A small network was shown many inputs. Here are its activations along a few directions, one row for each input.
Each table varies a few parts of the input and shows all the possible inputs, shuffled.
A made-up example of a description, with smaller parts first: one of 2 separate values, together with either a single point or one of 11 places around a ring or (one of 6 places along a line, together with one of 8 places around a ring).
Shared parts are said once, and a part with two or three values counts as separate values.
(in the rows, 128 means zero)

Other details of the inputs shift rows strongly along two fixed directions, in all tables alike. That doesn't count.

A family of inputs:
r1: [128 130  79 123 131 218 188  79 151 141  42 114 179]
r2: [126 171 142 189 116 133 139 164  50 143 151 162 155]
r3: [132 114 118 121 146 218 191  51 150 122  51 113 165]
r4: [148 160 132 137 105 134 106 128  23 135 225 148 201]
r5: [133 118  97 123 113 210 174  63 154 129  41 103 192]
r6: [122 119 113 114 138  89 121 153 167 125 127 127  92]
r7: [116 108 143 109 139 111 100 148 172 130 126 114  70]
r8: [121 113 129 113 112  89  96 151 169 128 118 108  98]
r9: [124 111 127 110 113  86  98 144 172 125 116 115  95]
r10: [145 111  85  60 154  88 110 119 139 119 202 123 123]
r11: [138  98 118  53 164 103  95 107 141 116 210 119 109]
r12: [125 106 150 111 151  90 115 131 171 112 133 124  71]
r13: [130 164 159 189  96 123 124 150  53 131 146 150 165]
r14: [128 107 132 113 121  76 109 135 169 117 122 117  99]
r15: [128 118 117 117 139  83 133 137 162 116 125 131  92]
r16: [120 161 172 185 120 156 121 160  52 142 155 155 141]
r17: [128 173 142 190 117 129 141 160  52 136 150 161 154]
r18: [118 123 112 114 131  95 113 162 167 134 123 119  87]
r19: [117 163 171 182 117 158 116 164  53 148 150 154 137]
r20: [131 112 116 120 146 224 186  55 153 130  51 110 166]
r21: [130 107 134 114 119  73 114 129 168 109 122 120  97]
Description of these inputs: one of 3 separate values, together with either a single point or one of 6 places along a line.
Changing only the choice among 3 separate values turns r13 into r17. The same change can be made to r21. Which row results?
> r15
Which other rows agree with r11 in the choice among 3 separate values? List them by row number.
> r3, r7, r12, r16, r19, r20
Change only the choice among 3 separate values in r20. List by row number the other rows that result.
> r2, r14

A family of inputs:
r22: [138 112  85  93 150 194 177  61 159 126  82 109 164]
r23: [132 168 149 174 119 142 131 145  35 138 177 159 168]
r24: [134 119 129 112 129  96 112 126 133 117 156 127 118]
r25: [133 122 116 106 126  90 112 134 139 122 154 127 120]
r26: [131 125 115 115 121  84 111 144 140 124 147 126 119]
r27: [128 125 134 132 128  91 125 139 141 118 129 133 107]
r28: [129 163 164 179  97 145 110 151  39 141 167 149 167]
r29: [138 105  98  98 124 186 160  58 164 122  70 102 173]
r30: [129 167 156 187  91 135 115 154  40 140 158 152 175]
r31: [132 122 117 104 139 100 114 136 137 124 159 128 112]
r32: [124 121 142 132 129 122 127 128 147 124 108 124 109]
r33: [132 119  85 113 142 185 183  78 166 127  61 114 156]
r34: [126 119 133 107 137 110 104 142 139 128 156 125 102]
r35: [137 158 138 169 108 207 156  95  49 137 122 140 211]
r36: [126 116 140 113 140 135 118 120 140 126 135 121 112]
r37: [124 119 146 130 135 128 128 124 142 123 116 126 108]
r38: [122 127 125 127 139 104 123 152 144 130 130 133  96]
r39: [129 117 121 126 128 156 156  93 155 122  77 119 141]
r40: [128 175 142 192 103 131 136 162  44 140 150 159 167]
r41: [129 126 110 113 126  91 112 147 141 127 145 125 117]
r42: [123 122 125 114 124 103 103 151 144 132 140 122 107]
r43: [131 118 120 111 146 117 138 117 145 120 133 128 118]
r44: [137 117  90 117 118 182 174  68 159 123  55 106 180]
r45: [128 124 128 124 141  94 128 140 141 121 141 135 102]
r46: [120 126 143 134 123 102 110 154 144 129 124 126  96]
r47: [124 121 141 129 115  95 104 147 145 126 127 122 105]
r48: [119 125 147 134 132 109 114 149 143 128 125 129  93]
r49: [127 127 112 120 125  90 117 151 146 127 135 126 111]
r50: [123 127 117 121 126  98 113 156 144 132 133 126 106]
r51: [133 122 107 127 121 149 160  96 151 122  79 118 152]
r52: [133 119 125 112 121  89 109 130 138 119 152 125 120]
r53: [127 121 126 107 147 112 116 138 138 129 154 130 103]
r54: [127 118 120 104 129 128 115 129 145 130 134 118 120]
r55: [120 123 140 126 144 113 118 148 141 130 136 132  91]
r56: [122 128 121 126 131  98 119 157 146 131 129 129  99]
r57: [131 119 100 114 148 161 165  96 156 126  92 122 136]
r58: [126 120 122 113 151 134 134 126 143 131 131 129 111]
r59: [128 168 159 193 113 139 137 150  40 135 158 160 160]
r60: [130 118 116 126 120 152 154  96 157 123  73 115 145]
r61: [126 116 113 118 122 166 142 102 161 131  76 107 142]
r62: [133 110 107 101 136 210 160  63 154 130  75 103 167]
r63: [121 171 149 190 115 176 143 149  50 147 129 154 164]
r64: [131 124  92 118 133 152 162 105 158 128  82 118 143]
r65: [124 170 130 187 108 212 165 124  56 151  97 143 195]
r66: [125 163 175 187 117 156 125 147  40 139 160 155 155]
r67: [127 116 152 117 136 105 104 134 136 121 153 125  99]
r68: [129 125 116 124 134 110 140 128 149 122 116 130 117]
r69: [136 118  80 110 124 180 176  72 165 126  58 107 176]
r70: [124 123 121 121 147 128 136 132 146 130 122 130 105]
r71: [124 167 160 175 121 160 121 155  38 145 174 156 156]
r72: [122 120 152 124 143 117 111 139 137 126 144 129  94]
r73: [125 118 138 112 124 107  98 142 141 128 148 121 106]
r74: [123 120 136 119 119 103  99 147 145 129 137 119 106]
r75: [120 123 151 132 138 113 114 145 137 127 135 131  91]
r76: [126 118 140 121 115  95  99 143 144 126 137 120 109]
r77: [130 120 139 122 138  99 123 129 132 117 148 133 109]
r78: [128 122 123 105 139 108 110 142 136 130 157 128 107]
r79: [130 117 110 125 123 192 169  75 162 128  46 106 162]
r80: [133 116 101 105 152 164 163  91 154 125 102 120 139]
r81: [129 115 146 113 129 104 101 133 137 122 153 123 105]
r82: [127 122 117 105 131 103 107 145 138 130 152 125 110]
r83: [133 121 121 106 135  94 114 132 135 120 159 128 115]
r84: [130 116 145 115 134 102 111 126 136 118 151 127 108]
r85: [131 123 124 121 115  86 110 138 138 121 142 125 123]
r86: [128 117 148 123 137 103 117 130 136 118 144 131 103]
r87: [136 166 111 163 109 204 162 107  49 145 124 141 215]
r88: [126 120 148 131 133  99 119 136 138 119 134 132  99]
r89: [120 125 127 123 123 102 108 155 145 132 130 124 103]
r90: [127 121 136 128 113  88 108 144 144 122 129 125 112]
r91: [132 119 135 114 136  98 117 125 132 117 155 129 113]
r92: [122 167 163 182 125 160 127 158  40 145 166 159 151]
r93: [127 123 107 109 128 119 120 135 148 133 126 119 122]
Describe the family of inputs behind these rows.
> one of 8 places around a ring, together with one of 9 places around a ring
Changing only the place on the ring of 8 turns r60 into r40. The same change can be made to r84. Which row results?
> r23
Changing only the place on the ring of 8 turns r62 into r34. The same change can be made to r74. Which row results?
> r42
Start at r68 and move only the place on the ring of 8, one step at a time. The first step leads to r27. Which rows follow, in order?
> r39, r32, r48, r63, r38, r33
